arr = 149	144	151	142	153	145	135	141
The first entry is 149
Report the 3rd smallest entry.
Answer: 142
The 3rd entry: 151

A =
[[143 120 131 127 130 129 144 111 130 128 148 121]
 [141 123 129 130 129 129 142 114 130 125 146 123]
 [142 121 130 130 131 130 142 113 130 125 149 120]
 [141 128 126 133 128 130 145 112 135 118 146 127]
 [142 128 126 133 129 130 145 112 135 117 146 127]
 [141 122 129 129 129 129 142 114 131 125 145 123]
 [143 122 130 129 129 130 143 112 130 125 149 122]
 [142 120 130 130 130 129 142 113 130 126 148 120]
 [140 123 130 130 128 129 142 114 130 125 146 123]
 [131 129 123 136 129 128 131 123 131 120 135 130]
 [143 121 131 128 130 129 143 113 130 126 148 120]]
Indices start at 1.
The entry in row 1 and column 3: 131
Which number is the entry in row 3 and column 1? 142
Which number is the entry at row 2, column 1? 141
Which number is the entry at row 1, column 2? 120
The bottom-right entry is 120
Which number is the entry in the bottom-left corner? 143
Which number is the entry just left of 118? 135
The top-left entry -> 143
The entry in row 3 and column 2 is 121
Which number is the top entry of the column that holds the smallest entry? 111
The top-right entry: 121
The entry just left of the smallest entry: 144
Which number is the entry in row 2 and column 3? 129
The entry directly below the smallest entry: 114
Which number is the bottom entry of the column that holds the smallest entry? 113

((121, 125, 130, 129, 131, 123), (121, 126, 131, 130, 132, 125), (137, 131, 124, 126, 123, 132), (123, 129, 131, 129, 131, 128), (130, 128, 126, 127, 128, 128), (106, 131, 139, 133, 138, 127), (131, 130, 126, 127, 127, 130), (123, 129, 131, 129, 131, 128), (122, 127, 130, 129, 131, 126), (132, 129, 126, 127, 126, 129), (105, 135, 140, 134, 138, 130), (125, 128, 129, 128, 130, 127))
The entry just right of 106: 131
The smallest entry? 105
The first entry in reading order -> 121
The entry just right of the largest entry: 134
The maximum: 140
The second smallest entry? 106
